A small network was shown many inputs. Here are its activations along a few directions, one row for each input.
Each table varies a few parts of the input and shows all the possible inputs, shuffled.
Descriptions start from the smaller parts, as in this example, which fits no table here: values(3) and (point or ring(9) or (ring(5) and line(6))).
Shared parts are said once, and a part with two or three values counts as separate values.

Other details of the inputs shift rows strongly along two fixed directions, in all tables alike. That doesn't count.

A family of inputs:
r1: -17  11 -26  -6  44 -25  -4 -30 -25   1  12   0  16 -12  -4  -6
r2: -52  28 -21   5  29 -17 -10 -22   8   1  42  22  -7 -26  -1  14
r3:  21 -14 -13  -8  17 -14  10  -2 -32  -8  -9 -25  14   4  15 -10
r4:  35  -5   6  -7 -30  29  -4   8   1  14  -8  -1  -4  14  -6   0
r5:  16 -11   6 -12  23 -16   6   2 -24   5 -26 -23  21   7   3  -2
r6: -12  12   4   6 -37  15 -25  15  34   7   0  12  -8  -3 -25   2
r7:  15 -16 -17 -23  15 -11   7 -11 -31   0  -9 -26  17  12  13  -2
r8:  26 -16   3  -9 -35  25   3  24   5   2   9  -9 -10  18   6   7
r9:  15  -5  24  -8 -44   8   0  30  20   1 -12 -14  -6   4   5   2
r10:  -9  15  18   9 -22  19  -7  19  33   9  11  24 -14  -9 -14  22
r11: -14  -3  18  11 -25  20  -6 -16  23 -26   5  39 -46  27 -25  -3
r12:   1  19   9  10 -28  26  -7   8  27   9  20  25 -20 -11  -3  13
r13: -27   7  -6   7  56 -37  -1 -11  -6  -4   2  -4  16 -21   5   2
r14:  10 -18  20  -3 -28  41  36   2  14 -24 -15   8 -20  35   2 -21
r15:  21 -15  -9  -5  12 -19  19  -2 -25  -5  -5 -24  12   1  20  -7
r16:  18 -13   4   2  22 -20  15   2 -21  -2 -15 -26  13  -5  20  -7
r17: -36  27 -26  17  33  -7 -19 -24   6   4  22  28  -1 -28 -13   2
r18: -50  32  -7  19  37 -17 -10 -21  14   5  27  28  -5 -38  -6  11
r19:   0  14   3   6 -22  29 -17   4  19  21   9  25 -11  -1 -29   9
r20:  -9 -33  15  -4   8 -14  22 -18 -33 -25 -15  -1  15  29  26 -26
r21:  29  -8  17  -1 -29  25  -3  33   9   7 -20  -5  -3  16  -6   7
r22: -13   9   1  10 -34   8 -16  19  42  10   3  16 -13  -3 -18   5
r23:   6  -9   1 -18   8 -28  -2  -4 -19   1 -28 -34  23   3   3 -14
r24:  19  -7   0 -10  12 -20  20  -1 -27  -9  -2 -25  10  -3  28  -2
r25:  21 -17   0  -2  18 -13  10   3 -28  -1 -25 -26  16  -2  12  -8
r26:  35  -5  12   8 -33  24   4  16   8   4  -2  -5  -6  11   5   5
r27: -50  22 -36   8  32 -10 -20 -24   4   2  33  23  -1 -19 -13   8
Each input here is: values(3) or (line(4) and line(6)).
Start at r1 and move only the line(4) part, one step at a time. The first step leads to r3. Which rows follow, in order?
> r15, r24
List by row number the other inputs of the same sort as r20.
> r11, r14
Which other rows does r19 become when the line(6) part takes its other values? List them by row number.
> r1, r4, r5, r7, r23

A family of inputs:
r28:  23 -10 -11 -10  23  -8  13 -11 -34   1  -5 -20  14   1  16  -4
r29: 27 -5  1 -1 -5 19  0  3 -8  4 -1  2 -9 11 -5  6
r30: -12  10  -1   9   6  16  -1 -12  11  -1   3  23  -8  -1 -17  -4
r31:   2  -8   6  -7 -20   6  -1   6   8  -4 -16  -5  -2  16  -9 -10
r32:  21  -5  -8  -5 -11  26   5   7  -9   9   8   0   4   9   5   2
r33:  10 -10  18   2  -8  21  10   3  -3   0 -13  10   1  17  -2  -6
r34:  -7  19  -5   5  -2   2 -12   6  14  14  17   7  -1 -21  -5  14
r35:  11  -7   2  -4 -22   1 -10   5   4  -2 -13  -7  -6  12  -9  -6
r36: -23  12  17  12   1   1  -4   7  21   6  -1  18   2 -12  -9   5
r37: -26  12 -24  -4  -1   1 -16  -5   7   7  24  12   6  -6  -9   3
r38:  10 -17   2  -3  18 -12  30 -15 -26 -22   0 -12  -2  10  30 -10
r39:  -5 -19  -1 -10   4 -24  18  -9 -16 -24  -1 -18   0  12  25 -12
r40:  18   0  13   6 -15  -1  -3  17  11   4 -15  -9  -5  -5  -2   3
r41: -20  10   8  12  -5  -3   5   3  21 -10  21  15 -17 -13   9   8
r42:  23  -5   5   4  -9  15   0   0  -3   0 -10   2  -9   9  -6  -4
r43:  16  -6   3  -3  23 -26   6   5 -18   1 -15 -27  11  -9  13   5
r44:  -4   2  -8  -5  -3  -3 -16  -2   2   2   5   2  -5   4 -12   5
r45: -18  15   8  12   1   0  -5   5  25   4  -1  11  -4 -15 -12   3
r46:  -4 -12  15  -6 -20   7  -1   8   4  -2 -16   1   4  20  -5  -8
r47: -40  14 -34  -6  48 -42 -13 -34 -18  -2  17  -3  18 -23   0  -3
r48:  -3   9  -7   2  -3   3  -4  13   7  13  12  -2   9 -15   5  10
What do these inputs look like to the network?
> values(3) and (point or line(6))
Changing only the values(3) part turns r29 into r44. The same change can be made to r30. Which row results?
> r31
Which other rows does r38 become when the values(3) part takes its other values? List them by row number.
> r39, r41

A family of inputs:
r49:  11 -14  -8 -12  23 -17  20   5 -34  -1  -2 -22  23  -2  27   2
r50:  16  -7   6  -4 -19 -10 -10  10  -3   7 -27 -12  13  10  -4  -8
r51:  22   5   2   1 -22  34 -18   8  10  16  10  16 -16   3 -25   9
r52:  37 -25  28  -4  -5  -2  27  29 -16  -9 -37 -34   7  14  21  -5
r53: -37  13   0   8  20 -26 -19 -18   2   5  10  14   6 -23 -16   1
r54:  17  -3  13   5 -34   5   3  17   8  -2  -8  -6  -6  -2  11  -7
r55:  -6 -13   4   3  42 -46  11 -10 -34 -14 -14 -26  19 -14  32  -4
r56: -23  26 -21  15  34  -4 -11 -19  -1  -1  32  29  -6 -26 -11  16
r57: -19  13  -6   8 -13   3  -9   3  29   2  24  11 -15  -8  -6  11
r58: -16   5 -18 -10  37 -24  -2 -17 -26   8   6  -8  26 -11   2  -1
r59: -20  14  -4   2 -10   4 -14  10  23  -1  26  15 -19  -8 -12  12
r60:   6  -4  -3   4 -16  34   3 -19   3  -9  15  30 -25  23 -15  -4
r61:  -9   8   9  12 -13  -5  -6   3  20   0  14  19 -11 -13   2   4
r62: -31 -11 -16  -9  39 -34  11 -36 -21 -33   2  -6   4  10   8 -19
r63: -54   9  -5  15  18 -10  -8 -37   5 -19  15  38 -13  -2  -8 -12
r64: -16  19 -16   6 -14  23  -4   2  14  13  25  14  -3 -14  -2   4
r65:  39 -30   1 -24 -21  -8   4  21 -16   1 -38 -48  13  24   5 -14
r66:  22   8   0   0 -22  33 -11  10  11  13  12  19 -21   6 -12  21
r67: -33  16 -19   7  25  -5  -7 -13  11   6  36  23   9 -26   1  10
r68:  53 -22   3  -5  -1   3  22   7 -26   0 -14 -29   4  10  26   1
r69:   8   0  -1 -10 -12  15   0  13  -5  15  10   0   2   9   3  11
r70:   8   0  22   3 -34   9 -11  13  14   7   0  10 -11   9   0  11
r71: -11   3  10   5  34 -24  10  -2  -3   0 -16  -6  10  -5   6   2
r72: -25  -9 -10  -4  16   7   9 -30 -15 -11  17  13   6  12   3 -14
r73:   9   5   5  -8 -31  13 -18  20  21   5   5   1 -10  13 -19   5
r74: -42  28  -3  20  32 -10  -2 -15  22   1   8  17  -2 -30  -5  -8
r75:  36   1  -5   1 -21  25   8   7  -1   4   1  -4  -9   0   6   2
r76:  -2   5  12   8 -16  17 -15  12  27  12 -14   9   1   6 -33  -3
r77:  -9  -5   8  -7  42 -32  13 -14 -22  -7 -34 -24  25 -12   6  -4
r78:  21   7 -12   5 -22  33 -24   7   9  15  -4  12  -9   6 -24   5
r79:   6   3  -9  -5 -29  33 -20  15  12  21   4   9   6   7 -20   2
r80: -15  -7 -14 -15  41 -47   6 -15 -23 -10  -7 -28  11 -11  20   2
r81:  18  -3  25   7 -16  12  13  19  16  -2 -16  -7  -5   6   9  -1
r82:  14 -21  26  -6 -12  12  29   1  -5 -21 -28   1  -7  34   4 -21
r83:  24 -14  -4 -12 -19 -12  19  15  -9 -11 -14 -37   1   4  20  -7
What do these inputs look like to the network?
> line(5) and (point or line(6))
Changing only the line(5) part turns r67 into r61. The same change can be made to r64. Which row results?
> r54
